A small network was trained on made-up records. Each row is its average activation on records with the value named, seen along a few directions.
Values that are neighbours, or in one group, have similar rows; names and order tell nothing.
In the rows, zero is written as 500.
Random noise pushes rows far along 10 fixed directions. That doesn't count. These rows show it; they differ only by the noise:
[492 574 608 450 267 612 365 653 434 458 523 460 517 476 261 532 730 194
 371 559]
[616 542 444 578 528 492 506 496 504 660 751 468 656 642 562 608 365 588
 694 397]
[271 505 511 719 394 529 570 436 500 162 490 618 773 498 309 631 472 501
 408 568]
[526 625 443 498 494 396 499 635 561 632 402 661 570 450 543 683 801 383
 453 406]
[329 549 531 536 492 590 548 830 714 568 664 545 485 641 461 597 683 396
 368 442]
[267 469 454 810 381 613 746 553 522 202 479 322 789 566 514 501 498 570
 685 492]
[475 397 558 294 635 465 327 413 575 657 497 380 461 468 624 628 497 448
 593 614]
[538 546 469 573 613 429 270 388 301 418 422 626 657 428 405 642 563 167
 590 625]
[628 492 542 353 521 493 344 451 532 666 641 561 409 544 423 549 430 543
 420 478]
[449 512 485 644 376 435 706 509 562 587 442 693 697 581 421 586 507 723
 483 200]
[488 491 439 649 471 519 571 547 429 303 424 660 445 455 343 410 483 534
 407 418]
[512 540 479 465 609 531 295 357 542 346 479 436 531 490 500 554 609 396
 453 755]


G, 13 values:
g8: [381 413 634 533 347 555 498 384 298 341 399 485 519 511 297 324 318 439
 439 482]
g2: [462 515 663 426 288 527 562 454 512 506 461 467 530 450 376 468 587 506
 393 563]
g4: [537 563 474 626 455 518 544 478 402 379 520 474 566 454 505 460 497 440
 607 626]
g12: [781 560 459 544 561 717 336 489 464 674 598 297 337 844 439 139 551 466
 563 419]
g7: [587 550 376 555 671 566 413 440 450 361 405 359 504 483 664 435 668 331
 657 730]
g5: [470 444 601 315 407 473 357 370 454 516 341 396 541 366 504 580 558 414
 451 580]
g9: [476 373 651 474 530 422 472 559 179 689 280 660 365 465 300 333 332 192
 554 270]
g10: [623 592 598 432 151 686 528 522 497 407 691 331 499 531 327 416 566 564
 395 582]
g1: [211 297 663 374 412 536 613 574 696 611 368 434 470 525 483 545 541 620
 442 380]
g3: [545 491 466 343 401 438 471 594 389 517 460 377 371 267 635 543 512 405
 499 536]
g11: [745 550 522 430 431 391 503 375 317 607 481 704 430 425 354 365 364 573
 418 420]
g13: [593 635 577 493 523 466 312 337 396 525 433 529 636 583 421 448 635 224
 452 667]
g6: [685 822 278 547 467 376 581 670 564 508 756 605 555 421 696 680 530 572
 407 459]
G is arranged as a ring.
A walk along G starts at g13 and steps to its neighbour g11. Put g8, g5, g10, g6 in the order it reaches them. -> g10, g5, g6, g8
List every value one step from g1, in the order listed. -> g12, g7

F, 12 values:
f2: [542 429 582 497 749 600 192 606 396 865 589 576 441 749 342 496 599  97
 674 409]
f3: [390 553 305 759 546 396 809 717 428 395 410 644 499 428 648 417 547 484
 547 426]
f5: [347 694 542 556 292 677 620 924 634 282 745 499 274 549 379 367 667 343
  66 563]
f10: [310 384 512 795 635 696 457 319 513 446 307 512 699 877 324 329 453 508
 551 323]
f7: [567 623 536 500 534 635 356 677 597 711 914 303 699 812 547 613 511 375
 580 491]
f6: [142 248 641 363 469 614 791 988 776 669 358  93 151 458 764 317 604 512
 663 388]
f9: [369 325 711 489 669 423 467 370 381 895 404 862 635 686 364 484 277 412
 610 237]
f4: [849 644 425 338 440 348 438 274 484 614 268 452 511 345 599 549 832 626
 554 498]
f1: [519 550 655 348  53 425 712 504 589 656 739 390 781 371 522 860 425 732
 522 503]
f12: [277 442 561 502 203 418 641 834 296 198 668 797 458 171 211 775 278 308
 332 459]
f11: [705 653 469 568 261 614 334 421 485 516 685 470 690 663 309 548 626 484
 464 468]
f8: [611 474 551 464 562 449 379 520 353 685 910 551 544 557 397 572  38 410
 580 429]
F is arranged as a 3 by 4 grid.
List every value one step from f12, in the order listed. -> f7, f6, f4, f11
List every value one step from f9, in the order listed. -> f3, f1
A value of F combines one of 3 hidden first parts with one of 4 second parts; all combinations occur once.
f3 and f6 share the first part; f3 and f5 share the second. Which value has the first part of f5 and the second part of f6? -> f8
f11 and f12 share the first part; f11 and f2 share the second. Which value has the first part of f2 and the second part of f12? -> f4

V, 9 values:
v4: [648 456 475 523 629 452 404 456 273 468 438 565 463 421 454 502 476 323
 675 513]
v5: [427 464 525 594 267 392 835 365 420 573 396 546 746 515 536 514 325 751
 606 280]
v2: [567 652 261 728 561 545 553 652 522 194 580 467 424 426 572 483 560 481
 467 586]
v1: [289 391 595 340 683 455 373 433 498 412 183 487 419 379 529 454 564 294
 443 625]
v9: [676 565 367 536 400 597 597 650 649 674 641 543 421 673 516 425 591 791
 451 243]
v3: [579 500 446 421 215 473 728 549 538 541 583 343 444 371 683 498 358 907
 471 281]
v8: [447 476 581 503 446 385 364 391 371 518 540 567 736 485 368 689 409 321
 583 553]
v6: [631 543 546 447 602 628 270 410 458 415 772 449 359 545 384 421 446 363
 497 791]
v7: [414 343 514 386 721 427 669 607 742 710 521 578 235 456 704 474 330 805
 436 441]
V is arranged as a 3 by 3 grid.
List every value one step from v3, in the order listed. -> v2, v1
List every value one step from v7, in the order listed. -> v5, v8, v6
A value of V combines one of 3 hidden first parts with one of 3 second parts; all combinations occur once.
v1 and v4 share the first part; v1 and v5 share the second. Which value has the first part of v5 and the second part of v4? -> v6
